Each row below holds a small network's activations on one input, seen along a few directions.
In each table, some parts of the input vary, and every possible input appears once, in random order.
A made-up example of a description, with smaller parts first: one of 5 places around a ring, together with either a single point or (one of 2 separate values, together with one of 4 places along a line) or one of 9 places along a line.
Shared parts are said once, and a part with two or three values counts as separate values.

Other details of the inputs shift rows strongly along two fixed directions, in all tables alike. That doesn't count.
These rows show it; all are for the same input, with only those details redrawn:
[ -3  34  -2   9 -15 -15 -15 -13  11 -15   1   5 -23  12   6  13]
[ -5  30  -1  11 -18 -15 -14 -13  10 -13   6   1 -23  13   5  17]
[-23 -12   1 -14  -6   0  16  -1  -2   9  13 -10  14  14  -6  12]
[ -5  33  -1  13 -18 -16 -17 -13  12 -14   5   2 -25  13   6  17]
[-29 -24   3 -17  -8   3  21   1  -5  14  21 -16  21  16  -8  15]
[  1  44  -2  18 -20 -19 -24 -16  15 -20   2   6 -33  13   9  17]
[-32 -28   4 -16  -8   4  22   2  -5  16  23 -18  23  17  -9  17]
[-26 -14   3  -7 -13  -2  11  -2  -1   9  21 -15  10  17  -5  19]

Rows:
R1: [ 11  -1   6 -39  21  -8  12  27   6 -16 -29  36  12 -29 -11 -33]
R2: [-19 -20  -3  -4  -5  22  -4  -5   9  15  25  -2  16   7  -5  24]
R3: [-27 -29   8 -19  -3   7  14   3  10  12  26   2   6   8  -4   0]
R4: [  8 -29  13  26 -19 -23  -3  17 -11  -8  11 -21  -3 -13  -8  -2]
R5: [  9  -7   4 -20  28   2  12   5   6   2  -4  19  -2   0   2 -39]
R6: [ 18  24  -9  -6  19  13  10 -16 -13   5 -38   7  16 -12  -3 -17]
R7: [-15 -29  -4 -12   2  30   6   3   5  17  17   0  22   4  -1  22]
R8: [-12 -29   6   9  -3  13  -4   0   5  17  36 -11  12  19  -2   7]
R9: [  2  37 -10  15 -16  -2 -26 -19  13 -12  -1  -3 -16   9   4  29]
R10: [ -4  37   2  14 -25 -21 -21 -15  19 -19   8  -1 -39  11   8  15]
R11: [ 22   1  -2   1  25  10  10 -11 -21   6 -23   5   9  -5  -2 -37]
R12: [ 35   6  -8   5  28  20   5  -7 -19   2 -34   5   4 -14   4 -23]
R13: [ 13  25  -4  -9  16   8  14 -15 -14   4 -35  10  13  -7  -2 -27]
R14: [ -2 -41   1  15   1  22   9  -9 -21  26  17 -30  25   5  -9   7]
R15: [ 25  -2 -13 -10  30  18   0  12   2   4 -16  22  -1  -6  12 -19]
R16: [ -8 -45  13  18 -11 -18   1  21 -16   3  23 -31   6 -13  -8   2]
R17: [  9  15 -13 -29  22  18  13  -1  -4  -2 -32  11  16  -5   0  -2]
R18: [  6  10   3 -30  21 -12  -3  24   7 -18 -21  32  -1 -28  -3 -26]
R19: [-23 -22  10   9 -20  -4  16  -9  -6  18  19 -28   5   8  -4   7]
R20: [-11 -28  -1   4  -7  24  18  -5 -16  25   6 -30  29   2  -4  23]
R21: [  2  14   7  18 -16 -27 -12  10  -3 -14  -8 -10 -13 -21  -2   2]
R22: [ 14  30 -12  40 -25  -2 -25 -12   2  -5  -7 -11 -31  -1  18  28]
R23: [-11  -5  10   1 -29 -24  -7  19   8 -14  11 -12  -3  -6 -13  23]
R24: [  1  16  -2 -15  15   3   0  -4  10  -5  -9  32  -6   0   4 -17]
R25: [-19 -40  -9 -18   3  29  12  15   2  22  17   0  20   2   3  20]
R26: [ 13  21 -19 -21  15  10   3   4  -1  -5 -32  14  -2  -6   9   1]
R27: [  6  28  -9 -30  21   7  12  -7  -4  -6 -30  18  12   0  -3 -19]
R28: [  8  15  -1  -8  15  -1  21 -10 -14   4 -29   9   9  -6   0 -27]
R29: [  2 -13   0  18  -1  14 -17  -5  10  10  26  -6   2  11   1  14]
R30: [  1   8   1 -43  23 -14  16  24  -7 -14 -32  14  15 -25 -12 -24]
R31: [-28 -31   2 -18   0  22  12   1   3  20  25   1  27  11  -8   7]
R32: [  3 -27  15  12 -16 -20 -14  26  13 -10  26  -5  -5  -6  -4   4]
R33: [  3  22  -5 -28  18  -3  16  -4  -3  -7 -25  18   5   1  -2 -18]
R34: [ -9 -44  10   1   6   4  26   0 -19  20  13 -22  11   5  -6 -20]
R35: [  9  14   4  28  -6 -11 -27  -7  17  -9  20   9 -30  13  12   0]
R36: [ 10  13  10  20 -24 -28  -7  10  -1 -17 -13  -6 -10 -19  -6   2]
R37: [ 17  -5   5 -21  30 -14  -1  28   2 -14 -14  22   3 -24  -1 -37]
R38: [ 26   9 -10  43 -10   3 -24  -6  -7  -3  -3 -11 -32  -1  18  12]
R39: [ 16  14   4  46 -12 -15 -21 -17  -5  -8   6  -7 -34   7  11  -4]
R40: [ 24  23  -4  36  -7   6 -39  -9  21 -11  12   6 -32   6  17  19]
Describe the family of inputs behind these rows.
> one of 5 places around a ring, together with either one of 2 separate values or one of 6 places along a line
Changing only the place on the ring of 5 turns R33 into R28. The same change can be made to R26. Which row results?
> R22
Change only the place on the line of 6 in R7. List by row number the other rows that result.
> R2, R3, R24, R25, R31

Rows:
R41: [ 12 -18  -2  -6  11   5  10  19 -17   1 -12  -6  14 -17  -4 -10]
R42: [ 11   7 -12 -15  33  23  10   4   7   2  -8  28   5   1   3 -26]
R43: [ -7 -32  11   9 -10  -5   8   8 -11  15  11 -15  15  -3  -5  -1]
R44: [ -9 -26  -2  23 -18  13  -9  -6  -5  17  21 -31   5  12   4  39]
R45: [ 22  29  -8   9  10   9  -2 -20  -4  -7 -26  15  -9  -7   7 -17]
R46: [  8  30  -2  -4   8 -20  -5   1  -1 -19 -21  16 -19 -12  -1 -23]
R47: [-11  -9   8  23 -22  -1 -10 -18   0  13  28 -23  -9  26  -1  28]
R48: [-25 -19   2   2 -29   2  -2  -9   3  15  25 -18   1  20   3  41]
R49: [ 25  41  -6  22   6  -8 -26   7  24 -36   2  26 -39 -13  13 -20]
R50: [ -8 -30   4 -55  24   3  39  22 -13  13 -26   7  34 -14 -13 -27]
R51: [ 24  49   1  40 -13 -30 -28 -10  15 -33  -2   7 -46  -2   6  -7]
R52: [ -5   1  -5 -34  29  11  26  -8 -14   9 -23  11  21   0  -2 -22]
R53: [-23  -5   2   8 -25   2 -16  -8  13   6  24 -12   6  18   0  41]
R54: [-14 -17  10 -21  -4  -4   5  16   4   4   8  -7  21 -10 -11   5]
Describe the family of inputs behind these rows.
> one of 2 separate values, together with either a single point or one of 6 places along a line
Changing only the choice among 2 separate values turns R45 into R43. The same change can be made to R42. Which row results?
> R49
Change only the place on the line of 6 in R45. List by row number the other rows that result.
> R44, R47, R48, R52, R53

Rows:
R55: [ 15  18  -1 -35  32  -5  11   9   4 -14 -32  34   3 -16  -4 -40]
R56: [-12 -16   7  -9  -8  -7   0  17   8  -2  13   2   3  -5  -5   6]
R57: [ 25  10  -2 -19  31  -7  14  11 -13 -11 -37  18   6 -18  -2 -42]
R58: [-16  -3  -2  -5  -4   9   5  -9   3  10  12  -3   8  13  -1  11]
R59: [  2 -11  -3   8   0  13   1  -4  -6  10   4 -12   8   3   0   7]
R60: [-17  -9   8  -9 -13 -12   7   9   2  -3   8  -7   6  -4  -8   7]
R61: [ 26  48  -4  44 -17 -10 -40 -23  12 -20  -5   6 -42   3  15  12]
R62: [ -1 -24   7   9  -5  -7  -1  16  -3   1  10  -8   3 -10  -3  -1]
R63: [ -3 -12   1  11  -4  10   4  -9  -6  13   9 -12   6   8   0   4]
R64: [-12 -11   5 -10  -6 -11   5  11   4  -3  12  -5   4   4  -5   6]
R65: [-12  -2  -2  -6  -2  10   3  -7   2   7   8  -1  10  10  -2  12]
R66: [ -3 -15  -1  11  -3  11   5  -6  -7  13   8 -14   3   7   3   7]
R67: [ 25  47  -8  44 -18  -9 -40 -21  11 -20  -7   4 -47   2  18  14]
R68: [ -1 -22   8   7  -2  -6  -1   9  -4   2  13  -9   2  -4  -3  -5]
R69: [-15  -4  -3  -6  -4   9   6  -6   2  10  11  -4   4  12   3  13]
R70: [-10  -2  -4  -8   0  12   2  -4   2   8   7  -3  10   9  -1  14]
R71: [ 21  13   0 -18  26 -10  14   9 -14 -11 -41  17   6 -25  -5 -41]
R72: [-13  -5  -6  -8  -2  11   5  -4   1   8   8  -4   7  10   1  15]
Describe the family of inputs behind these rows.
> one of 2 separate values, together with either one of 4 places along a line or one of 5 places around a ring
Changing only the choice among 2 separate values turns R55 into R68. The same change can be made to R65. Which row results?
> R61
Change only the choice among 2 separate values in R72. List by row number the other rows that result.
> R67
Change only the place on the line of 4 in R57. List by row number the other rows that result.
> R62, R68, R71

Rows:
R73: [  5  24   0  16 -14 -11 -18  -6  10 -12  -1   5 -19  -2   5   9]
R74: [-14 -17   4  -6  -9  -3   2  11   4   2  17  -7   7   3  -5  14]
R75: [-10  -8   5  10 -18 -12  -9   5   7  -4  21 -11  -9   8   0  17]
R76: [-17 -14   4  -4 -10  -2   3   5   3   5  15  -9   7   2  -6  12]
R77: [ 18  16  -2  17   0  -7 -16  -1   2  -9  -8   6 -17  -7   7  -6]
R78: [ 6 11  0  4 -2 -2 -5 -2  2 -6 -7  2 -5 -4  0  0]
R79: [ -5 -17   1  -2  -1   7   6   6  -7   9   5 -11  13  -1  -4   7]
R80: [  6  23   2  18 -12 -14 -16  -8   6 -12  -1   3 -21   2   5   4]
R81: [ 21  10  -5 -34  40   6  27   3 -14  -2 -44  22  17 -16  -5 -46]
R82: [ 13  17   1   3   8  -7  -5  -1   3 -10 -15  15 -10  -9   2 -16]
R83: [-19 -31   4 -19   4   4  22   9  -9  13  10 -10  23   2 -10  -3]
R84: [ -8  -5  -9  -5   9  30   8 -20  -3  20   9  -6  19  19   2  11]
R85: [ 12  16   1  22 -11 -10 -20  -6   6 -12   0   3 -23  -2   6   2]
R86: [ 21  16  -7 -12  24   0   9   1 -10  -6 -32  15   2 -12   2 -28]
R87: [-7 -9  6  7 -9 -5 -6  4  4  0 14 -5 -5  0  0  4]
R88: [-17 -20 -11 -18  10  34  26 -11 -10  28   3  -8  25  17   2  12]
R89: [ -4 -12   5   5  -8  -8  -7  10   5  -3  15  -3  -6   1   0   6]
Describe the family of inputs behind these rows.
> either one of 2 separate values or (one of 3 separate values, together with one of 5 places along a line)
